Questions about the table below.
1) Read off the first entry in reading order.
2) Read off the largest entry in the last column.
3) Read off the entry directly above the largest entry.
4) Read off the smallest entry in the first row.
5) Read off the entry in the bottom-right corner.
6) Read off the entry just right of -27.
7) Read off the entry just right of 48.
8) Read off the bottom entry of the column that holds the smallest entry.
|  19 |  29 | -44 |  43 |  60 | -53 |  64 |  41 | -45 | -55 |  50 | -57 |
| -23 | -22 |  51 | -40 | -63 |  67 | -56 | -41 |  22 |  70 | -70 |  52 |
|  33 |  45 | -44 |  42 |  50 | -33 |  51 |  47 | -48 | -31 |  37 | -50 |
|  41 |  54 | -53 |  50 |  52 | -35 |  58 |  55 | -58 | -36 |  38 | -60 |
| -39 | -37 |  53 | -41 | -41 |  41 | -35 | -46 |  33 |  47 | -52 |  46 |
|  38 |  51 | -52 |  47 |  52 | -35 |  59 |  53 | -54 | -34 |  37 | -60 |
|  24 |  35 | -12 |   9 | -27 |  38 | -14 |  30 | -37 |  41 | -40 |  -5 |
|  42 |  54 | -54 |  47 |  49 | -30 |  57 |  55 | -57 | -29 |  37 | -59 |
| -74 | -75 |   9 | -62 |  69 | -65 |  74 | -54 |  59 | -71 |  64 | -43 |
| -59 | -60 |  70 | -71 | -63 |  55 | -46 | -66 |  54 |  61 | -71 |  63 |
| -38 | -36 |  51 | -44 | -42 |  40 | -35 | -48 |  32 |  48 | -52 |  43 |
|  23 |  36 | -48 |  43 |  55 | -45 |  62 |  47 | -50 | -48 |  40 | -59 |
|  75 |  75 | -15 |  75 | -71 |  72 | -78 |  60 | -68 |  76 | -66 |  61 |
|  36 |  45 | -48 |  46 |  51 | -38 |  53 |  49 | -53 | -36 |  40 | -53 |
| -66 | -59 |  12 | -63 |  30 | -44 |  55 | -40 |  49 | -49 |  28 | -26 |
1) 19
2) 63
3) -48
4) -57
5) -26
6) 38
7) -52
8) 55

grid = [707 707 217 339 376 332 697 776 565 459 636 692 532 532 532 386]
Find the 1st entry.
707
Find the second entry from the right.
532
The second entry from the left is 707
The first entry from the right is 386

Read these off the grid that follows.
1) Give the first entry in reading order.
2) Give the 3rd entry in reading order.
3) Give the entry just left of the centre entry.
4) Give the entry just left of the smallest entry.
((109.10, 49.11, -79.61, -26.82, -235.39, -48.29, -67.42, 128.07, -151.80), (30.76, -46.55, -48.86, -2.01, 189.89, 63.02, -151.84, -210.67, 75.96), (-103.23, -65.50, -68.91, -90.35, -185.24, -121.89, -19.65, 12.96, -127.88), (-50.60, -77.96, -51.62, -32.22, 200.06, 27.28, -140.41, -248.80, 89.56), (-205.17, 30.95, -148.85, -173.92, 14.33, -166.33, -181.69, -179.55, 121.46), (-34.01, -120.16, -23.31, -13.22, 75.18, 18.29, -59.65, -148.09, -32.49), (-134.38, -51.48, -86.75, -91.04, 166.15, -45.55, -160.31, -258.60, 123.23), (-176.02, -159.97, -35.42, -81.93, -59.57, -94.05, 2.59, -103.30, -94.94), (-70.71, -111.50, -35.43, -53.00, -181.59, -82.28, 20.33, 25.69, -176.45), (-30.48, -132.47, -14.98, -11.99, -18.35, -1.63, -15.88, -77.23, -104.46), (-158.28, -13.93, -113.31, -121.13, 146.66, -80.99, -186.72, -255.80, 151.14), (-102.60, -98.63, -52.63, -55.27, 143.22, -13.62, -110.02, -226.56, 56.85), (-90.55, -58.91, -71.11, -70.61, 62.93, -44.90, -111.92, -164.86, 32.75))
1) 109.10
2) -79.61
3) -91.04
4) -160.31

Questions about the grid below. Indices start at 0.
1) Read off the entry in row 0 and column 2.
2) Read off the entry at row 2, column 0.
3) Read off the bottom-right entry.
4) Read off the entry at row 1, column 0.
5) Read off the bottom entry of the column that holds the largest entry.
6) Read off the entry directly below the largest entry.
7) Read off the entry in the top-right corner.
[[4 3 4 3 3]
 [3 4 4 3 3]
 [3 5 3 7 4]
 [3 4 4 4 4]
 [4 4 4 3 4]
 [4 3 4 3 4]
 [4 3 4 3 4]
 [5 2 4 2 3]
 [4 3 4 3 4]
 [4 4 5 3 3]
 [5 2 4 2 6]
 [4 4 4 3 3]]
1) 4
2) 3
3) 3
4) 3
5) 3
6) 4
7) 3

Questions about the table below.
1) What is the 1st entry in reading order?
2) What is the entry in the bottom-left corner?
3) What is the entry directly below 2?
4) What is the entry directly above -616?
5) What is the 5th entry from the end, reading row by row?
6) What is the second entry on the main diagonal?
7) What is the 3rd entry on the main diagonal?
8) What is the largest entry in the first row?
 -49  -133   154    20   519   279   -69
  79    47    98    42   118    81    37
 287   315    14    35  -616  -255   199
  72    57    80    58    90    74    52
  62    94    38    97    10    51   102
  94    14   133     9   180    99     2
  23   -56   145    28   373   187   -35
1) -49
2) 23
3) -35
4) 118
5) 145
6) 47
7) 14
8) 519

X = [[-0.2, 0.1, -0.4, -0.9, 0.2, 0.8, -0.4, -0.2, -1.6, -0.6, -0.6, 0.4, -2.5, -0.7, -0.4, -0.5], [-0.2, 0.1, -0.4, -0.9, 0.1, -0.7, -0.4, -0.2, -0.2, -0.6, 0.0, -0.2, -0.3, -0.5, -0.4, -0.5], [-0.2, 0.1, -1.3, 0.8, 0.2, 0.1, 0.2, -0.2, -0.2, -0.7, 0.1, 0.7, -0.3, -0.5, 0.7, -0.5], [-0.2, 0.1, -0.4, -0.9, 0.2, -0.7, -0.4, -0.1, -0.2, -0.7, 0.0, -0.4, 0.0, -0.5, -0.4, -0.5], [-0.2, 0.1, -0.4, -0.7, -0.4, -1.1, 0.4, -0.2, -0.5, -0.7, 0.0, -0.2, -0.3, -0.5, -0.4, -0.5], [-0.2, 0.1, -1.1, 0.0, 0.2, 1.0, -0.4, -0.2, -0.2, -0.7, 0.0, 0.6, -0.3, -0.1, 0.2, -0.5], [-0.2, 0.2, -0.4, -0.9, 0.2, -1.6, -1.2, 0.3, -0.2, -0.7, 0.0, -0.2, -1.2, -1.2, -0.4, -0.5], [-0.2, 0.1, -0.4, -0.9, 0.2, 0.0, -0.4, -0.2, -0.8, -0.7, -0.1, -0.1, -1.0, -0.4, -0.4, -0.5], [0.0, 0.1, -0.4, -2.0, 0.2, -0.7, -0.4, 1.4, -0.2, -0.7, 1.3, -3.2, -0.3, -0.2, -1.3, -1.0], [-0.2, 0.6, -0.4, -0.9, 0.2, -0.7, -0.4, -0.2, -0.2, -0.7, 0.0, -0.2, -0.3, -0.5, -0.6, -1.3], [-0.2, 0.1, -0.6, -0.9, 0.8, -1.4, -0.4, 0.0, -0.1, -0.7, -0.6, -0.5, 1.8, 0.7, -0.4, -0.5], [0.7, 0.1, -2.1, -0.9, 1.1, -0.7, -0.4, -0.2, -0.2, -0.8, -0.5, -0.2, 0.3, 1.4, 0.2, 0.0], [-0.2, 0.1, -0.4, -0.9, 0.2, -1.0, -2.2, -0.1, 0.5, -0.6, 0.0, -0.2, -0.3, -1.1, -0.5, -0.5]]
What is the 5th entry in reading order? 0.2
The second smallest entry -> -2.5
The entry just left of the largest entry: -0.5
The first entry in reading order: -0.2
What is the entry just right of the smallest entry? -0.3
The maximum is 1.8

Read these off the row that follows.
1) What is the last entry?
2) What is the entry just left of 93?
3) What is the first entry from the left?
4) What is the third entry from the left?
5) What is the 2nd entry from the right?
6) What is the maximum?
7) What is the third smallest entry?
8) What is the third entry from the right?
| -22 | -78 |   1 |   6 |  93 |  38 |  10 | -46 |  18 |  24 | -39 |  71 |  57 |  10 |  29 |
1) 29
2) 6
3) -22
4) 1
5) 10
6) 93
7) -39
8) 57
